Each row below holds a small network's activations on one input, seen along a few directions.
In each table, some parts of the input vary, and every possible input appears once, in random order.
Descriptions start from the smaller parts, as in this example, which fits no table here: one of 6 places along a line, together with either a single point or one of 11 places around a ring or (one of 3 separate values, together with one of 5 places around a ring).
Shared parts are said once, and a part with two or three values counts as separate values.
In the rows, zero is written as 128.

Other details of the inputs shift rows strongly along two fixed directions, in all tables alike. That doesn't count.

Table:
R1: [124 170 153 119  97 100 131 191  45 162 115]
R2: [131 137 125 128 143 159 127 134  91 150 128]
R3: [ 97 119 134 148 164 172 151 148 149 105 150]
R4: [119 133 123 151 114  88 124 143 119 132 132]
R5: [155 126  74  93 108 120 102  91 172 128 120]
R6: [ 91 130 141 149 117 124 145 144 104 125 115]
R7: [117 135 108 100 102  81 114 106 188 101 125]
R8: [ 93 138 159 142 134 117 146 143 116 128 121]
R9: [ 84  97 104 161 134 158 146 125 174 120 144]
R10: [196 149  83 162  60 112 154 103 193 138 165]
R11: [161 129  76  91 113 128  96 102 174 134 125]
R12: [106 112 139 137 156 152 140  95 140 135 119]
R13: [151 126  77 116 106 100 102 134 185 113 147]
R14: [133 153 103 113 109 118 110 155 135 121 137]
R15: [ 98 100 152 154 154 158 163 137 156 103 135]
R16: [128 146 108 114 101 110 124 141 134 110 114]
R17: [128 135  84 115  97  99 100 118 189 114 127]
R18: [193 149 137 187  95 150 185 103 101 180 149]
R19: [134 110 137 117 137 115 115  84 175 119 108]
R20: [129 140  91 113 101  98  99 116 187 100 116]
R21: [132 155 153 103  93  52 103 132 137 112 105]
R22: [151 137 131 107 130 143 100 124 102 127 124]
R23: [148 139  97 100 106 116  85 131 179  90 143]
R24: [150 112 141 143 149 140 116 136  87 144 152]
R25: [ 84 107 176 157 139 126 158 138 127 118 124]
R26: [130 105 178 134 166 160 133 127 107 128 134]
R27: [111  89 101 152 166 203 153  99 157 119 124]
R28: [123 129 132 140 159 179 136 130  93 134 121]
R29: [153 167 138  76 117  97 107 120  94 135 111]
R30: [120 107 135 155 133 118 139 112  91 153 129]
R31: [134 109 127 155 157 157 142 136  97 156 137]
R32: [131 176 151  87  88  59 126 153  79 128 108]
R33: [143 127 126 145 151 140 126 133  88 145 141]
R34: [117  97 152 144 161 161 131 137 178  90 158]
R35: [151 160 114 110  80  53 109 151  99 130 127]
R36: [156 116  95  83 136 135  91  82 201 101 145]
R37: [ 89  78 126 150 168 178 160  84 169 125 132]
R38: [108 117 135 154 147 160 141 117 102 158 117]
R39: [109 121 138 138 128 140 139 110  92 142 103]
R40: [155 157 122  93 112 118 109 129  90 144  99]
R41: [134 123 132 151 136 111 124 115  97 153 121]
R42: [155 133  97  78 124 118 104  94 178 123 120]
R43: [147 127 118 126 114 101 101 154 131 115 161]
R44: [117 132 138 142 138 144 131 115  95 144  99]
R45: [134 148 108 110 108 119 115 155 136 117 119]
R46: [132 111 102 118 141 135 110 113 235  73 148]
R47: [128 170 180 121 103 101 122 201  14 156 129]
R48: [118 106 165 136 157 152 159 115 108 133 113]
R49: [115 128 168 131 137 126 146 162 119 123 124]
R50: [118 138 110 137 139 155 128 151 140 102 135]
R51: [156 170 116 108  90  61  98 161  97 126 137]
R52: [130 157 118 110  89  93 125 153 101 135 119]
R53: [134 142 110 116  82  51 108 133 127 126 129]
R54: [124 118 165 135 168 160 143 125 107 129 123]
R55: [105 123 162 139 153 154 141 159 115 116 152]
R56: [101 106 135 150 137 156 149 114  99 157 121]
R57: [144 129 135 119 134 148 110 133  93 147 137]
R58: [102  98 174 145 149 140 155 106 113 137 111]
R59: [112  96 114 128 162 176 153  91 165 122 130]
R60: [149 123 114 128 125 113 126 115 105 145 128]
R61: [126 125 179 125 153 143 150 137  80 150 108]
R62: [ 94  99 119 149 167 184 160 140 181 108 148]
Each input here is: one of 2 separate values, together with either a single point or (one of 5 places along a line, together with one of 6 places along a line).
Changing only the choice among 2 separate values turns R51 into R33. The same change can be made to R34. Which row results? -> R26
Which other rows does R15 become when the place on the line of 6 takes its other values? List them by row number. -> R21, R25, R34, R46, R49
Which other rows does R7 become when the place on the line of 6 takes its other values? List them by row number. -> R3, R8, R32, R55, R62
Which other rows does R36 become when the place on the line of 5 takes its other values? List them by row number. -> R22, R24, R26, R57
Which other rows does R40 become when the choice among 2 separate values takes its other values? List them by row number. -> R45
Start at R60 and move only the place on the line of 5, one step at a time. The first step leads to R5. Which rows follow, in order? -> R27, R59, R48
